Lazev: [ 16  10  -2 -14  17   3  -5   5  19 -21   7   0  12 -11 -16  -8  -5  -3
  39  -1   9  -9  13  -6 -14   8 -16  -2   4  14  -4   0  11 -12  -7  -3
   3   4  14]
Sevon: [ -8  14  10  -6  12 -15  11   3  -1 -27  14  -3 -16  13   2   7 -12  12
   5  -1   8  -9 -11   2  -6 -11   9  11  24  35 -23   0   7   9   4   3
   0  20 -15]
kot: [ -8   2  -1 -12  -6   0   8  -3   7   1  -3  -4   3  -2  23 -12   0   3
  -4   6  -3  -3  -6   6 -13   6 -13 -15  16  -7   0  -2  -5  -1   3  13
   5   8   0]
ranok: [ -7   5  -5   7   1  -8  -3 -16   5   5  -1   6  -1 -10 -11 -10   6  -2
  19 -16 -17   4  22 -17   8  -7  20   0   1   9  -8   6  10 -11 -12   1
  -9  14   3]
koga: [  5   2  -5   6   6   2  -7  14  22  10   5  -9   1 -12   6   6  19 -10
 -11  -8 -14 -13  -4  -1   8 -16  -1 -12   2   8  10  -6 -13 -18   5  11
  25  -4   6]
fulu: [ -3   5  -3 -11  27 -11   2   2  15 -13   1   9   1  12  19   3  -9   8
  15   1   1 -22  -6  17  -9  10  -8  -5  -1   7  -4   8  17  14  -3  -8
  -8 -24   1]
keku: [  3   4  55 -10 -10 -13  47  15 -10  -7   3 -20  -3   9  19   0  18  19
 -25  20  -9   4 -15  49  -6   7  19   2  44  17   1  -5 -24 -10  30  14
   5  45 -23]
rida: [  0  -7 -16  19  -1   2   0  14 -26   1  11  13  17  10 -18  11   2 -22
 -18  -2  -6   2   7   1  26  -7 -16  15   8 -15  10   5 -15 -11  -2  -1
  13 -18 -21]
mezu: [  0  -3  -1  17  -7   3   2   0  -1   4  -9  -6 -18  -6 -10   9   5  -7
  -8   1  -8  21   9  -3   5   9  -2   0  10  -5  -8   7 -12  -3   4  -2
   5   8  -6]
gutu: [ -6  -6  -4  14 -11  14  -7   6   1  23   9   4  11   4 -12  -3  -9 -13
  -8  -2  -8  19  18  10   1 -13  12  -4   7   3  20  -3  -8  -5   8  -9
  28  -5  12]
Kogi: [  6 -14  -2   3  -8   8   9 -22  19  12  -6 -10   1  -6  -6  -1  10   1
 -20  -1 -13   0   4   2  -6  16  13 -17  -1  -1  19 -19 -18   6   3  -7
  33  -2  29]
piler: [ -6   2 -17   5  -4   9  25 -11 -15   2  10  -2   9  33  14  19  18   6
 -16   8   2   3 -18   6   3 -19 -15   9   2 -28 -11  14  16 -28  -8   3
   6   6  -5]
asked: [ -5   4  -4 -12  28 -11   1   1  16 -12   1  10   1  13  19   2  -9   8
  14   2   1 -22  -5  16  -9  11  -9  -5  -2   6  -4   7  16  15  -3  -6
  -6 -25   1]
fulu
size: [  6 -14]
2
asked: [  3   5  55 -11 -11 -14  47  16 -10  -7   3 -21  -2   9  20   0  17  19
 -24  20 -10   5 -16  48  -6   8  19   3  45  16   1  -6 -24  -9  30  14
   5  45 -23]
keku
size: [  0  -7 -16  19  -1   2   0  14 -26   1  11  13  17  10 -18  11   2 -22
 -18  -2  -6   2   7   1  26  -7 -16  15   8 -15  10   5 -15 -11  -2  -1
  13 -18 -21]
39
size: [-7  5 -5  7  1]
5
asked: [ -8   1  -2 -12  -5   0   8  -3   7   1  -3  -4   2  -2  22 -12  -1   4
  -4   7  -4  -3  -5   5 -13   7 -12 -15  16  -8   0  -2  -5  -1   2  13
   5   8   0]
kot

gep: [-28  11   4 -18  -1  20  10   0  16   1  16  15 -10  16 -15   5  -9  -8
  -4  27  14   9 -16  20]
bokek: [ 15  -5   1   8  -1 -20  -8  -1  -8  -3 -16 -11   4 -12  11  -3   5   8
  -1 -15  -8  -3  10  -8]
Senes: [-15   5  -2  -9   4  27  13   3  11   6  21  14  -5  15 -13   4  -5 -11
   2  16  14   2 -16   7]
gup: [  4   0   6   4 -12 -27 -11  -8  -7 -13 -21 -12  -1 -13  10  -2   3  11
  -7  -7 -10   1  12  -3]
Dopi: [ 35 -16 -22  17  30  20   5  20  -7  24  13  -3  22  -1   5  -3   8 -10
  25 -28   0 -16  -1 -24]
varo: [ 49 -21 -12  44   8 -30 -20   5 -37   3 -25 -23  32 -24  23 -12  15  11
  15 -45 -30 -23  33 -49]
Ler: [  6  -4  -8   3   9  23   8   6   2  10  17   7   3   8  -5   1   0 -10
   9  -3   7  -4  -9  -5]
size: [  4   0   6   4 -12 -27 -11]
7
asked: [ 35 -15 -22  16  31  21   7  20  -7  23  12  -4  22  -2   6  -3   8 -11
  26 -28   1 -16   0 -24]
Dopi
asked: [-14   5  -1 -10   5  28  13   1  10   7  21  14  -4  16 -13   4  -7 -12
   2  15  13   2 -18   6]
Senes
size: [-28  11   4 -18  -1  20  10   0]
8
asked: [ 15  -6   2   8   0 -20  -8  -2  -9  -4 -17 -11   1 -12  11  -3   5   7
  -1 -16  -9  -3  11  -9]
bokek

fufol: [ 45 -29  -1  14  28  -9 -11  32]
ruko: [ 53 -33  -2   3  21   3 -13  23]
buk: [ -2 -40   0 -14  31 -46  11   3]
gifom: [ -8  44  -3 -29 -25  37 -19  -9]
ror: [ 38 -35 -13 -43  -6  13   0 -17]
Bokot: [ -2  16 -19  38   8 -32  16  41]
zor: [-56  36   3  -9   6 -26   0   3]
Vog: [  1   1 -20  32  13 -40  23  36]
Voni: [  7  37  15  19  16  19 -39  34]
nuz: [ 35  16 -38   7 -33  18  21  15]
rap: [-52  40  10   1  13 -23 -10  12]
Zov: [ 36  17 -38   7 -34  17  20  15]
asked: [  8  39  16  18  15  23 -38  33]
Voni
asked: [ 55 -34  -4   3  21   3 -14  24]
ruko
size: [ 35  16 -38]
3
size: [ 38 -35 -13 -43  -6  13   0]
7

